These are the activations of a small neural network, seen along a few directions. Each row is one input.
Each table varies a few parts of the input and shows all the possible inputs, shuffled.
Descriptions start from the smaller parts, as in this example, which fits no table here: one of 2 separate values, together with either a single point or one of 11 places along a line or (one of 6 places along a line, together with one of 8 places around a ring).
Shared parts are said once, and a part with two or three values counts as separate values.
In the rows, 128 means zero.

Other details of the inputs shift rows strongly along two fixed directions, in all tables alike. That doesn't count.

Rows:
x1: [ 88 122  37 151 156  93 120 119 109 161 156]
x2: [170  79 142 115  99 122 186  96  78 106 147]
x3: [130 122  91 135 186  64 137 150  96 120 133]
x4: [165  81 138 116  99 118 182 101  77 108 143]
x5: [138 117  97 133 188  70 127 128 122 131 132]
x6: [157  80 128 120  88 114 182 114  52 107 132]
x7: [109 166 177 117  68 179 137 170 127 125 120]
x8: [161 142  83 154 185  90 127 127 133 138 137]
x9: [152 122  73 156 179 106  99 105 150 137 120]
x10: [106 162 179 110  62 192 117 156 151 133 108]
x11: [126 105  95 145 190  82 110 109 132 129 125]
x12: [167 139  84 148 183  94 116 115 145 139 134]
x13: [156 132  73 152 172  91 115 126 133 149 117]
x14: [ 66 186 147 113 172  99  97 202 159 130 121]
x15: [171  79 146 113 100 127 173  87  91 113 143]
x16: [ 94 123  43 149 164  98 123 112 121 154 170]
x17: [162  73 147 119  99 141 164  71  97 111 136]
x18: [ 68 181 148 114 174 102  92 193 166 133 120]
x19: [136 122  97 133 194  67 140 145 104 117 141]
x20: [189  94 127 130  83 157 155  78 107 128 131]
x21: [174  83 119 137  78 163 145  73 110 126 117]
x22: [120  98  92 148 186  84 104 112 129 130 124]
x23: [169  79 142 115 101 123 187 103  67 101 149]
x24: [ 51 171 146 126 172 112  72 179 174 131 108]
x25: [179  86 123 134  81 165 146  66 115 120 127]
x26: [189 100 126 137  89 145 175  95  84 120 142]
x27: [ 87 148 210  90  71 174 128 158 141 117 123]
x28: [ 97 194 124 133 167 121  83 180 182 147 115]
x29: [ 69 137 212 101  70 187 112 145 153 112 121]
x30: [155  81 128 119  90 112 178 110  65 112 130]
x31: [155  63 145 125  95 147 154  65 100 109 139]
x32: [153 137  75 156 175  88 126 135 124 143 124]
x33: [101 199 132 130 170 124  83 176 189 142 123]
x34: [ 87 149 215  89  72 178 131 156 145 115 127]
x35: [114 168 188 111  65 185 137 159 144 123 127]
x36: [ 61 179 146 116 172 104  85 191 166 137 112]
x37: [ 73 145 203  97  70 175 120 156 140 118 110]
x38: [ 94 191 125 133 168 128  78 177 184 146 111]
x39: [ 51 173 150 124 176 115  72 178 181 130 113]
x40: [ 78 150 216  94  77 183 122 149 153 112 122]
x41: [ 63 185 143 114 168  95  98 201 153 132 116]
x42: [ 89 152 205  90  71 164 142 169 129 112 128]
x43: [158  69 144 121  90 139 163  76  89 115 127]
x44: [116 167 185 114  71 182 139 165 132 122 129]
x45: [160 133  79 150 185 105 106 102 151 134 128]
x46: [181  97 117 136  78 142 164  99  88 134 123]
x47: [165 141  84 150 182  92 123 123 136 140 137]
x48: [ 51 172 154 124 182 122  67 175 190 126 124]
x49: [ 97 153 179 115  61 200 105 146 161 127 104]
x50: [100 158 180 111  61 197 111 148 157 131 104]
x51: [101 154 189 110  62 211 104 136 170 119 119]
x52: [120  79  84 131  60 151 168  78  73 144 164]
x53: [114 168 187 109  61 186 132 158 146 128 121]
x54: [190  99 126 132  83 146 167  89  96 128 135]
x55: [ 92 122  42 149 162  97 122 114 117 157 165]
x56: [ 99 200 133 130 175 129  75 172 196 139 125]
x57: [146 115  70 158 176 108  94 109 147 139 118]
x58: [161 135  79 150 178  93 115 121 139 144 126]
x59: [177  97 115 139  79 140 170 102  83 131 123]
x60: [ 64 186 146 115 172  97 102 204 155 125 123]
x61: [ 90 151 211  88  76 169 135 160 143 115 131]
x62: [170  74 149 113  95 136 170  79  92 114 141]
x63: [159  75 138 117  92 127 164  91  85 121 128]
x64: [168  77 116 138  76 166 141  77 107 129 115]
x65: [158  79 133 117  90 120 168  99  77 120 126]
x66: [ 70 188 153 111 179 102  98 197 169 127 130]
x67: [ 92 155 213  86  77 169 144 165 138 109 136]
x68: [155 128  77 154 183 107 100  98 155 132 129]
x69: [130 107 100 144 196  85 111 103 139 123 134]
x70: [107 164 190 106  66 203 113 140 167 122 116]
x71: [128 106  97 145 193  84 111 106 135 126 130]
x72: [162  81 134 118  98 115 180 105  73 110 138]
x73: [160 132  78 150 179  98 110 117 141 145 123]
x74: [174  78 122 136  77 170 143  69 111 123 124]
x75: [153 123  76 155 184 111  97  99 154 132 130]
x76: [179  91 122 132  83 160 148  75 112 126 122]
x77: [133 122  94 135 189  65 138 147 100 119 137]
x78: [154 140  79 157 180  89 129 139 116 139 130]
x79: [156 138  78 155 178  89 127 133 127 141 129]
x80: [ 96 123  45 148 167 100 124 110 124 152 175]
x81: [ 67 133 206 102  62 185 112 148 142 116 112]
x82: [153 126  73 153 178 102 105 112 144 143 115]
x83: [127 110  94 141 188  78 116 116 124 133 120]
x84: [182  99 118 136  81 142 165  96  93 132 125]
x85: [148 138  72 158 174  87 128 144 109 142 121]
Description of these inputs: one of 5 places along a line, together with either a single point or (one of 2 separate values, together with one of 8 places along a line).
- Changing only the place on the line of 5 turns x66 into x42. The same change can be made to x61. Which row results? => x5
- Changing only the place on the line of 5 turns x32 into x35. The same change can be made to x38. Which row results? => x20
- Start at x69 and move only the place on the line of 5, one step at a time. The first step leads to x71. Which rows follow, in order? => x11, x39, x24
- Which other rows does x59 become when the place on the line of 8 takes its other values? List them by row number. => x10, x13, x46, x49, x50, x64, x85
- Which other rows does x85 become when the choice among 2 separate values takes its other values? List them by row number. => x6

Rows:
x86: [148 110 110 135 135 124 132 106 121 139 126]
x87: [121 124 123 125 138 109 132 142 111 126 141]
x88: [119 159 158 118 100 167 120 147 148 132 124]
x89: [123 129 128 125 152 115 135 136 128 122 126]
x90: [153 132 119 140 134 129 121 123 138 136 128]
x91: [145 118  96 137 128 127 135 113 118 125 136]
x92: [140 107 110 137 137 128 129  99 123 131 132]
x93: [147 115 122 123 141 110 141 116 108 122 128]
x94: [159 123 106 142 134 131 134 110 123 130 130]
x95: [135 108 100 130 126 118 133 111 117 138 133]
x96: [139 139 106 140 134 125 127 122 133 132 130]
x97: [134 117 112 140 135 112 121 126 116 129 103]
x98: [136 120 103 129 127 121 132 122 122 139 130]
x99: [133 104 115 131 135 107 148 127 100 124 141]
x100: [130 141 113 135 136 121 123 130 137 141 125]
x101: [125 118 123 136 140 108 145 128 112 126 133]
x102: [130 128 132 124 149 110 129 134 139 120 125]
x103: [ 91 171 149 114 160 120 106 171 154 126 122]
x104: [ 83 194 142 130 160 143  84 180 181 132 120]
x105: [126 104 195  96  25 184 168 127  88 109 141]
x106: [148 119 103 143 131 128 134 106 121 125 127]
x107: [ 64 178 136 125 151 130  87 163 176 137 126]
x108: [136 140 113 135 128 126 127 127 134 138 127]
x109: [132 108 115 133 122 122 122 131 112 125 106]
x110: [113 152 172 119  87 185 122 142 145 117 120]
x111: [135 120 126 124 147 113 140 125 117 123 127]
x112: [151 134 118 143 137 133 118 124 141 130 129]
x113: [122 119 125 138 138 134 108 113 143 128 132]
x114: [124 118 130 133 132 112 145 127 110 126 131]
x115: [146 129 121 145 140 136 116 121 142 124 124]
x116: [145 116  98 138 130 129 134 111 118 122 132]
x117: [117 123 119 135 141 134 115 114 136 129 131]
x118: [117 128 181 108  65 161 153 131 105 117 130]
x119: [119 144 159 117  95 164 126 138 140 135 120]
x120: [116 146 156 111  72 172 134 142 134 128 131]
x121: [ 72 178 143 122 160 140  82 167 176 138 122]
x122: [ 68 177 136 124 152 131  87 163 173 140 125]
x123: [129 104  99 128 129 122 129 106 117 134 138]
x124: [124 131 185  97  72 168 147 131 115 113 127]
x125: [119 121 123 128 140 109 136 142 113 126 138]
x126: [127 114 125 126 129 113 142 134 104 125 140]
x127: [146 117 104 136 126 118 138 109 118 140 126]
x128: [138 114 120 133 136 105 145 119 102 126 134]
x129: [ 92 168 154 115 157 119 104 171 168 122 121]
x130: [138 126 127 135 134 128 118 125 141 138 124]
x131: [139 109 100 130 126 118 135 114 116 138 132]
x132: [135 112 120 135 137 106 148 118 103 126 133]
x133: [ 86 186 128 125 146 136  95 175 170 131 129]
x134: [116 139 157 110  72 169 135 140 133 130 129]
x135: [142 114 105 136 126 117 137 108 118 140 127]
x136: [140 115 120 132 135 104 143 118 100 127 134]
x137: [133 132 133 121 147 109 125 134 137 122 126]
x138: [138 136 122 137 143 125 114 131 145 140 122]
x139: [ 90 175 150 112 159 121 103 173 155 127 123]
x140: [131 101 114 133 136 109 150 128 102 124 140]
x141: [123 120 186 102  68 172 159 127 114 111 125]
x142: [ 97 184 147 130 154 135  86 175 183 142 119]
x143: [131 127 122 134 142 120 113 135 127 127 101]
x144: [157 118 110 138 134 126 135 111 122 138 126]
x145: [116 118 121 130 140 110 139 142 115 125 138]
x146: [138 116 208  89  31 187 156 120 115 104 127]
x147: [118 115 105 128 128 125 126 114 125 130 139]
x148: [162 116 112 147 135 131 126 108 129 126 130]
x149: [130 125 131 128 129 111 138 127 108 126 133]
x150: [137 114 121 134 136 105 145 120 103 126 133]
x151: [139 124 116 133 138 126 126 119 130 139 124]
x152: [148 113 122 139 135 118 117 124 125 122 101]
x153: [146 103 115 141 136 126 122  97 130 130 133]
x154: [123 103  98 132 129 123 128 101 118 127 140]
x155: [135 136 107 140 135 127 126 120 132 129 129]
x156: [122 128 126 135 145 130 105 123 148 135 129]
x157: [135 123 127 123 146 112 138 126 118 123 127]
x158: [140 120 122 136 136 125 119 118 137 138 125]
x159: [113 121 109 136 137 122 120 108 132 131 133]
x160: [128 124 109 134 133 118 126 116 129 141 126]
x161: [136 117 207  91  35 184 157 120 117 104 125]
x162: [129 114 120 126 133 109 140 133 104 125 140]
x163: [141 120 135 120 134 115 135 123 129 119 127]
x164: [148 120 132 120 136 111 132 121 127 119 128]
x165: [141 113 132 124 137 115 140 123 128 118 127]
- Describe the family of inputs behind these rows. => one of 4 places along a line, together with either a single point or one of 8 places along a line or one of 11 places along a line
- Changing only the place on the line of 4 turns x152 into x109. The same change can be made to x112. Which row results? => x133
- Changing only the place on the line of 4 turns x139 into x164. The same change can be made to x104. Which row results? => x148
- Changing only the place on the line of 4 turns x159 into x113. The same change can be made to x149. Which row results? => x146
- Which other rows does x118 become when the place on the line of 8 takes its other values? List them by row number. => x101, x114, x128, x132, x136, x149, x150
- Which other rows does x150 become when the place on the line of 4 takes its other values? List them by row number. => x125, x157, x163
- Start at x106 and move only the place on the line of 11, one step at a time. The first step leads to x155. Which rows follow, in order? => x96, x108, x100, x127, x135, x160, x122, x107, x159

Rows:
x166: [ 76 157  93 125 227  76  82 150 171 133 150]
x167: [ 92 143 213  99  56 163 142 179 134 133 116]
x168: [141  55 156 126  39 193 166  77  84 105 133]
x169: [109 151 222 118  68 185 110 119 180 106 103]
x170: [ 85 188 177 112 153 115 122 178 144 126 142]
x171: [180  94  90 149 100 121 146  84  94 158 141]
x172: [122 186 174 117 138 178 104 149 186 145  97]
x173: [195  98  11 162 216  47 149  81 112 141 170]
x174: [ 61 161 138 121 125 141  82 163 157 130 105]
x175: [217  67  32 165 122  99 154  52  63 143 119]
x176: [163  91 111 129 102 112 158 113  78 115  99]
x177: [141  61 163  87  28 174 182  65  85 118 135]
x178: [146 157 125 121 213  86  68 172 180 123 111]
x179: [111 178  58 167 233  82  87 168 172 133 148]
x180: [ 69 131 196 101  59 182 114 143 141 143 124]
x181: [165  56  84 149 147 111 152  61  81 114 151]
x182: [ 83 171 156 125 146 136 106 198 147 110 114]
x183: [152  99 132 109 110 101 178 113  90 127 123]
x184: [101 181  99 153 247  59  93 181 140 120 133]
x185: [100 164 176 127  57 213 128 164 146 125 128]
x186: [179  98  81 126 103 115 165  78 103 138 145]
- Changing only one part turns x182 into x185. The same change can be made to x184. Which row results? => x179
- Describe the family of inputs behind these rows. => one of 3 separate values, together with either a single point or one of 6 places around a ring
- Which other rows agree with x166 in the choice among 3 separate values? List them by row number. => x168, x169, x174, x177, x180, x181
- Which other rows does x170 become when the choice among 3 separate values takes its other values? List them by row number. => x166, x173
